These are the activations of a small neural network, seen along a few directions. Each row is one input.
Each table varies a few parts of the input and shows all the possible inputs, shuffled.
A made-up example of a description, with smaller parts first: one of 6 places along a line, together with either a single point or one of 9 places along a line or (one of 2 separate values, together with one of 5 places around a ring).
Shared parts are said once, and a part with two or three values counts as separate values.

Other details of the inputs vary at random and push rows far along two fixed directions, the same in every table; ignore that.

A family of inputs:
R1: -1.552	-3.397	0.556	0.289	-0.766	0.351	2.572	-1.274	0.993	-1.300	-3.700
R2: 0.579	1.852	-0.402	0.902	0.040	2.039	-2.951	3.194	-1.641	1.320	2.219
R3: 1.675	0.502	-0.449	0.113	1.131	-1.031	0.101	-0.458	0.121	0.017	1.450
R4: 1.433	-2.455	0.614	-0.350	1.277	-1.706	4.378	-3.462	2.747	-2.306	-1.439
R5: -1.568	-2.965	0.782	0.144	-0.835	0.285	2.270	-1.393	1.323	-1.632	-3.658
R6: -1.370	1.979	-0.524	0.108	-1.023	1.245	-3.370	2.321	-2.271	2.233	1.315
R7: 0.562	-2.286	0.845	0.060	0.860	0.224	2.933	-1.548	2.314	-2.040	-1.687
R8: 3.075	2.882	-1.593	-0.472	1.946	-3.437	-0.521	-1.483	-0.865	1.509	4.240
R9: -0.801	0.188	0.732	1.221	-0.644	4.385	-2.650	4.524	-0.904	0.283	0.273
R10: -1.375	-2.662	0.332	0.215	-0.791	0.261	1.850	-0.923	0.563	-0.973	-3.122
R11: -1.652	-2.450	0.912	-0.113	-1.036	0.496	1.805	-1.031	0.994	-1.269	-2.991
R12: 0.174	1.793	-0.698	-1.668	0.497	-2.936	-0.014	-2.536	-0.121	1.112	1.660
R13: -1.849	-3.057	0.856	-0.263	-0.812	0.726	2.697	-1.339	1.377	-1.421	-3.616
R14: 0.535	1.967	-0.244	0.675	0.044	2.097	-2.770	3.326	-1.579	1.253	2.338
R15: -1.803	0.284	-0.170	0.595	-1.468	1.939	-2.277	2.456	-1.765	1.205	-0.507
R16: 1.003	3.309	-1.376	-1.632	0.621	-4.041	-0.905	-2.421	-1.256	2.111	3.546
R17: 2.752	3.260	-1.283	-1.014	1.989	-3.096	-0.371	-1.595	-0.480	1.560	4.503
R18: -1.682	-2.366	0.823	-0.024	-0.725	0.577	1.654	-1.124	1.169	-1.181	-3.046
R19: -2.433	-0.517	0.211	0.983	-1.973	3.310	-2.394	3.441	-1.712	0.749	-1.643
R20: -0.196	0.543	0.567	0.852	0.022	3.064	-1.866	3.303	-0.499	0.231	0.628
R21: -0.300	-0.834	-0.160	-0.423	-0.435	-1.992	1.279	-2.322	0.321	-0.424	-1.121
R22: -0.175	0.810	-0.570	-0.713	0.272	-1.892	-0.225	-1.369	-0.399	0.813	0.391
R23: -0.649	-0.703	-0.053	-0.959	-0.014	-1.486	1.770	-2.287	0.619	-0.037	-0.847
R24: -0.041	1.579	-0.807	-0.686	-0.166	-2.123	-1.147	-1.249	-0.851	1.018	1.146
R25: -2.473	0.204	0.196	0.784	-1.828	3.474	-3.054	3.642	-1.892	1.257	-0.895
R26: 1.628	1.468	-0.528	-0.324	1.179	-0.831	-0.022	-0.272	-0.075	0.562	2.232
R27: -0.926	-2.359	0.351	-0.274	-0.657	-1.085	2.249	-2.409	1.158	-1.372	-2.601
R28: -0.943	0.255	0.680	1.022	-0.413	4.516	-2.580	4.504	-0.775	0.500	0.206
R29: 1.516	-2.641	0.525	-0.077	1.111	-1.781	4.072	-3.629	2.708	-2.502	-1.374
R30: 1.660	1.627	-0.303	-0.261	1.104	-1.051	-0.508	-0.384	0.074	0.252	2.392
R31: 1.708	1.514	-0.463	-0.031	1.097	-1.106	-0.690	-0.521	0.011	0.320	2.271
R32: 0.953	3.571	-1.225	-1.784	0.704	-4.112	-1.341	-2.540	-0.970	1.891	3.493
R33: -0.077	2.005	0.817	0.715	-1.694	3.492	-1.654	6.099	-0.672	-0.427	-0.170
R34: 1.979	1.259	-0.816	0.233	0.854	-1.282	-0.300	-0.255	-0.515	0.387	2.150
R35: -2.630	-0.149	0.642	0.371	-1.721	3.325	-2.477	3.149	-1.182	0.709	-1.146
R36: 0.951	-3.567	0.748	0.510	0.541	-0.584	4.034	-2.521	2.572	-2.929	-2.553
R37: 1.158	-3.003	0.520	0.565	0.829	-0.715	3.510	-2.041	2.035	-2.255	-2.097
R38: 1.760	-2.720	0.327	0.233	0.920	-2.101	4.142	-3.440	2.343	-2.534	-1.610
R39: -0.154	0.800	-0.640	-0.679	0.118	-1.999	-0.408	-1.501	-0.437	0.749	0.413
R40: -0.704	-0.504	0.630	1.664	-0.556	4.204	-2.085	4.280	-0.699	-0.117	-0.675
R41: 0.772	3.564	-1.244	-1.950	0.907	-3.903	-1.213	-2.562	-0.800	2.051	3.321
R42: -0.186	1.524	-0.628	-0.911	-0.113	-1.876	-1.061	-1.348	-0.685	1.127	1.336
R43: -0.691	-0.593	0.594	1.611	-0.235	4.233	-2.019	4.372	-0.694	0.079	-0.728
R44: 2.888	3.360	-1.168	-0.782	2.002	-3.277	-0.874	-1.715	-0.349	1.250	4.407
R45: 0.984	3.410	-1.378	-1.537	0.674	-4.115	-1.483	-2.673	-1.001	1.922	3.302
R46: -0.126	0.296	0.330	1.034	-0.216	3.025	-1.641	3.308	-0.840	0.410	0.722
R47: -0.776	-0.678	0.579	1.683	-0.668	4.368	-1.878	4.151	-0.828	0.146	-0.460
R48: 0.248	2.232	-0.030	0.331	0.571	2.300	-2.866	3.285	-1.088	1.403	2.255
R49: -2.895	-5.700	2.717	2.627	-1.946	7.756	1.166	4.783	1.480	-3.085	-6.075
R50: -0.399	1.822	-0.421	-1.299	0.352	-1.606	-0.694	-1.158	-0.389	1.279	1.256
R51: -1.867	-2.996	1.018	-0.282	-0.831	0.618	2.489	-1.407	1.490	-1.471	-3.634
R52: 0.242	-2.774	0.943	0.955	0.066	1.303	2.119	-0.282	1.595	-2.019	-2.170
R53: 2.535	1.252	-1.042	-0.162	1.553	-2.508	0.547	-1.463	-0.131	0.410	2.371
R54: 0.186	-3.395	0.959	1.074	0.050	1.235	2.643	-0.557	1.987	-2.616	-2.917
R55: 1.062	-2.895	0.531	0.481	0.962	-0.621	3.374	-2.115	2.253	-2.347	-2.097
R56: 0.638	1.713	-0.538	1.091	-0.016	1.864	-2.875	3.311	-1.835	1.364	2.184
R57: 0.945	3.600	-1.159	-1.823	0.870	-4.025	-1.152	-2.433	-0.929	1.957	3.496
R58: 0.328	-0.856	-0.209	-1.079	0.236	-3.622	2.574	-4.426	1.184	-0.706	-0.772
R59: -0.796	3.845	-0.102	-0.772	-2.124	0.477	-2.467	3.929	-1.702	1.161	0.855
R60: -0.246	-2.410	0.302	-0.975	-0.061	-2.594	4.020	-4.233	1.841	-1.667	-2.308
R61: -0.088	0.628	-0.625	-0.568	-0.041	-2.022	-0.220	-1.430	-0.615	0.794	0.323
R62: -2.507	0.036	0.210	0.744	-1.589	3.364	-3.226	3.753	-1.824	1.231	-1.035
Each input here is: one of 2 separate values, together with either a single point or (one of 5 places along a line, together with one of 6 places along a line).
Changing only the choice among 2 separate values turns R5 into R40. The same change can be made to R62. Which row results? -> R3
Which other rows does R30 become when the place on the line of 6 takes its other values? List them by row number. -> R9, R14, R20, R46, R49
Which other rows does R32 become when the place on the line of 6 takes its other values? List them by row number. -> R11, R16, R35, R57, R60
Which other rows does R7 become when the choice among 2 separate values takes its other values? List them by row number. -> R41
Which other rows does R56 become when the choice among 2 separate values takes its other values? List them by row number. -> R15
Which other rows does R10 become when the place on the line of 5 takes its other values? List them by row number. -> R13, R19, R25, R60

A family of inputs:
R63: -1.420	-1.454	0.993	2.368	-0.593	6.340	-2.690	5.754	-0.789	-0.191	-1.284
R64: -2.029	-2.966	1.516	0.556	-1.483	3.213	1.896	1.706	1.263	-1.926	-4.121
R65: 2.480	6.105	-1.900	-2.125	1.274	-4.930	-1.975	-1.454	-1.730	2.783	6.031
R66: -1.215	0.431	-1.364	-3.270	-0.198	-8.158	2.581	-8.611	0.340	1.069	-0.376
R67: -1.414	-1.006	1.133	1.485	-0.872	5.115	-2.001	4.567	-0.421	-0.376	-1.193
R68: -0.770	-1.477	0.731	2.360	-0.563	5.838	-2.217	5.212	-0.880	-0.031	-0.774
R69: 2.808	-0.527	-0.238	-1.257	2.071	-4.630	4.031	-5.419	2.422	-1.723	0.934
R70: -1.628	0.040	0.558	1.615	-1.436	5.198	-3.216	6.015	-1.603	0.615	-0.804
R71: 3.376	6.965	-2.270	-1.882	1.534	-5.794	-2.968	-1.823	-2.090	3.162	7.147
R72: -3.062	7.086	-2.350	-1.902	-1.935	-1.597	-8.548	2.068	-5.877	6.679	4.769
R73: -0.388	-5.846	1.738	0.264	-0.472	-0.447	6.606	-3.779	4.124	-4.518	-6.119
R74: 4.416	0.237	-1.079	-0.887	3.087	-5.820	3.855	-6.027	1.828	-0.842	2.894
R75: 0.414	-7.016	1.641	1.153	0.910	0.752	6.967	-3.531	4.519	-4.778	-5.653
R76: -1.568	-0.573	0.891	1.521	-1.323	4.920	-2.321	5.324	-1.104	0.076	-1.451
What do these inputs look like to the network? -> one of 2 separate values, together with either a single point or one of 6 places along a line
Which other rows does R75 become when the choice among 2 separate values takes its other values? List them by row number. -> R63
